These are the activations of a small neural network, seen along a few directions. Each row is one input.
In each table, some parts of the input vary, and every possible input appears once, in random order.
Descriptions start from the smaller parts, as in this example, which fits no table here: line(6) and (point or ring(11) or (values(3) and ring(8))).
Shared parts are said once, and a part with two or three values counts as separate values.
In the rows, 128 means zero.

Other details of the inputs shift rows strongly along two fixed directions, in all tables alike. That doesn't count.

Table:
r1: [120 109 175 175 132  79 122 112 103 133 162  95 140 136 136]
r2: [134  91 166 171 152  79 116 115 121 105 167 100 110 108 123]
r3: [121  90 170 166 131  89 104  91 109 132 161 113 116 121 112]
r4: [102 156  89  96 117 172 132 133 139 150  87 156 139 132 130]
r5: [124 129  96 127 140 139 146 118 127 123 179 155 146 150 174]
r6: [150 114 158 128 132 108 109 134 133 119  93  96 100 101  77]
r7: [142 129 105 121 148 150 137 121 137 112 170 138 164 139 174]
r8: [126 136  98 136 152 158 115 121 131 127 160 150 158 137 171]
r9: [108 162  88 104 128 157 147 154 145 130  95 167 121 123 149]
r10: [158 124 142  78  84 132 113 130 136 135  49 101  86 121  38]
r11: [131 123 154  92  75 120 136 121 131 139  54 109  93 120  43]
r12: [139 153  93  95 129 184 108 139 140 135  87 148 149 127 124]
r13: [123 148 116 134 132 134 162 141 118 126 176 134 162 159 183]
r14: [122 169 102 116 123 151 150 178 132 141 105 144 128 134 157]
r15: [121  85 167 179 144  69 123 112 116 113 174 113 105 114 127]
Description of these inputs: values(3) and (point or line(4)).
Question: Changing only the values(3) part turns r15 into r5. The same change can be made to r2. Which row results?
Answer: r10
Question: List by row number the other rows that have the values(3) part in common with r8.
Answer: r1, r3, r4, r12

Table:
r16: [114 132  86 160 176 151 121 123 133 105 206 163 170 136 216]
r17: [136 154 108  75  97 176 111 129 142 140  48 135 129 131  83]
r18: [122 169 106  84 102 150 131 171 141 145  48 139 107 122  93]
r19: [153 104 144 129 126 111 111 124 133 113 121 119 109 114  93]
r20: [125 127 158 134 109 108 131 136 116 138 107 114 111 131  96]
r21: [141 113 149 121 123 119 111 112 123 127 115 101 128 124  89]
r22: [112 143  81 124 143 164 118 130 144 122 139 163 136 126 157]
r23: [143  81 174 181 150  83 104 101 114 105 172  99 122 110 121]
r24: [139 122 146 125 125 101 131 138 134 121 106 109  99 120 110]
r25: [128 115 151 123 116 114 111  97 127 136 116 118 116 116  91]
r26: [100 146  92 143 148 144 160 134 123 130 175 171 159 149 200]
r27: [132  97 187 167 133  74 144 114 113 109 168  93 109 123 125]
r28: [145 116 140 127 129 112 106 117 120 122 118 109 119 120  91]
r29: [146 101 150 119 118 127 126 103 133 122 116 105 131 127  90]
r30: [124 166  98  83 105 150 122 169 146 147  44 136 105 121  94]
r31: [111 117 140 129 119 104 126 135 130 135  91 115 100 111  99]
r32: [124 150  96 101 136 162 118 125 134 132 129 148 156 138 146]
r33: [135 143  93  93 134 161 134 129 143 124 140 144 154 137 142]
r34: [ 93 146  85 143 159 142 159 141 130 122 174 168 161 134 208]
r35: [131 101 187 174 125  78 136 115 108 123 161  91 118 128 117]
r36: [151 150 103  82 119 174 104 158 143 139  50 140 110 108  92]
r37: [111 118 153 133 113 103 137 133 118 133 103 122 105 120  97]
r38: [122  69 181 191 161  88 105  87 121 118 176 104 111 105 128]
r39: [139 160 105  68  80 164 139 160 137 142  61 130 107 139  90]
r40: [122 171 110  84  98 153 134 170 138 148  52 141 109 129  89]
r41: [119 152  93 136 158 141 161 146 135 109 183 157 155 139 210]
r42: [116 150  93 104 113 155 139 134 128 150 115 160 138 147 149]
r43: [129 155  95 106 116 160 141 144 129 142 125 141 147 147 154]
r44: [122 170  98 115 127 155 150 161 135 134 121 147 140 134 154]
r45: [120 144  98 113 127 168 128 107 141 134 124 159 153 133 148]
r46: [135 117 144 129 128 111 100 112 121 125 117 110 114 121  91]
r47: [125  94 186 169 121  77 125 107 105 132 158  96 122 134 115]
r48: [121 115 153 130 101 108 130 119 113 144 110 123 110 130  99]
r49: [151 111 136 117 124 112 116 118 129 119 119 113 111 122  87]
r50: [118 127  95 162 189 156 121 124 132 115 205 162 171 129 223]
r51: [133 101 174 175 143  71 126 119 120 121 153  91 115 115 127]
r52: [120 150  95 138 140 151 150 138 123 129 181 151 169 152 200]
r53: [157 100 149 131 137 118 111 126 135 121 117 119 110 108 100]
r54: [123 137  93 125 138 151 156 132 131 126 185 146 162 156 197]
r55: [143 110 151 123 117 131 116 105 126 126 107 103 136 124  91]
r56: [121  80 173 178 143  74 108  77 113 117 179 100 113 114 114]
r57: [137 164 109  72  87 160 146 164 136 137  61 133 102 134  92]
r58: [127  86 186 170 122  75 122  99 105 133 164  92 123 137 120]
r59: [117 159  90 143 159 144 154 150 133 120 172 154 161 137 206]
Question: Describe the family of inputs behind these rows.
Answer: line(4) and (line(5) or line(6))
Question: Changing only the line(4) part turns r28 into r46. The same change can be made to r44. Which row results?
Answer: r40
Question: Changing only the line(4) part turns r41 into r34. The same change can be made to r19. Which row results?
Answer: r22
Question: Which other rows does r20 become when the line(4) part takes its other values? List them by row number.
Answer: r26, r35, r57

Table:
r60: [131 143  94 116 139 145 128 139 139 122 133 147 137 131 151]
r61: [131 123 149 134 115 111 128 117 118 131 128 109 125 129 112]
r62: [111 134 111 139 143 140 127 131 131 135 147 143 139 130 165]
r63: [131 117 150 138 119 106 138 139 120 124 122 113 110 125 112]
r64: [134 136 108 114 128 158 122 126 130 128 127 141 144 133 133]
r65: [134 122 138 141 137 125 111 122 127 125 125 124 119 118 119]
r66: [122 111 146 135 123 113 126 115 121 134 127 122 117 124 119]
r67: [132 141 101 110 130 161 126 130 135 130 127 148 140 132 135]
r68: [131 138 114 128 145 137 127 140 137 123 128 138 137 121 147]
r69: [119 133 126 124 126 132 130 122 126 131 130 136 135 134 132]
r70: [138 122 136 135 138 114 113 129 126 123 128 120 119 120 122]
r71: [113 139 113 122 130 139 133 128 131 130 133 148 138 133 145]
r72: [136 118 141 128 132 124 130 121 131 122 131 115 129 125 121]
r73: [140 116 136 127 127 123 117 121 125 122 135 112 132 131 117]
r74: [131 124 143 138 130 112 134 146 120 128 128 119 120 124 125]
r75: [116 143 111 137 143 133 136 140 129 130 145 140 139 131 156]
r76: [133 115 136 134 130 125 120 116 128 124 133 127 122 121 117]
r77: [147 162  94  51  86 168 116 162 148 145  25 137  95 121  56]
r78: [125 117 149 138 120 114 123 111 119 132 127 117 131 132 112]
r79: [131 118 135 138 132 125 118 118 129 122 129 127 119 118 119]
r80: [112 133 122 132 129 128 129 127 128 126 127 138 129 127 135]
r81: [136 128 126 122 130 138 129 126 130 123 129 120 139 129 132]
r82: [109 140 111 140 143 139 127 133 131 130 145 145 141 131 159]
r83: [119 133 121 135 130 123 136 133 125 127 135 131 127 128 137]
r84: [134 119 154 132 117 107 139 133 121 126 124 112 109 128 112]
r85: [140 121 156 134 110 110 133 127 122 127 126 106 121 134 117]
r86: [131 128 124 122 134 133 133 130 136 122 127 130 130 123 131]
r87: [123 135 113 120 124 143 131 125 129 140 125 144 146 139 139]
r88: [131 139 120 130 129 133 147 137 129 126 151 134 139 143 157]
r89: [121 135 124 128 128 125 137 129 126 128 135 131 127 132 135]
r90: [129 136 108 125 140 139 135 136 139 121 132 139 137 123 149]
r91: [129 122 149 133 118 108 131 118 120 131 130 111 119 128 110]
r92: [125 115 138 133 122 118 127 115 124 138 127 125 127 131 120]
r93: [140 110 145 130 129 112 119 118 125 122 137 110 123 127 109]
r94: [117 117 138 136 124 119 124 121 124 132 124 125 117 122 125]
Question: Changing only one part turns r74 into r84. The same change can be made to r75. Which row results?
Answer: r89
Question: Describe the family of inputs behind these rows.
Answer: line(5) and (values(3) or line(4))
Question: Which other rows does r79 become when the line(5) part takes its other values? List them by row number.
Answer: r64, r65, r67, r76
Question: Which other rows does r70 become when the values(3) part takes its other values? List them by row number.
Answer: r65, r68
Question: Start at r94 and move only the line(4) part, one step at a time. The first step leads to r80. Which rows follow, in order?
Answer: r83, r63
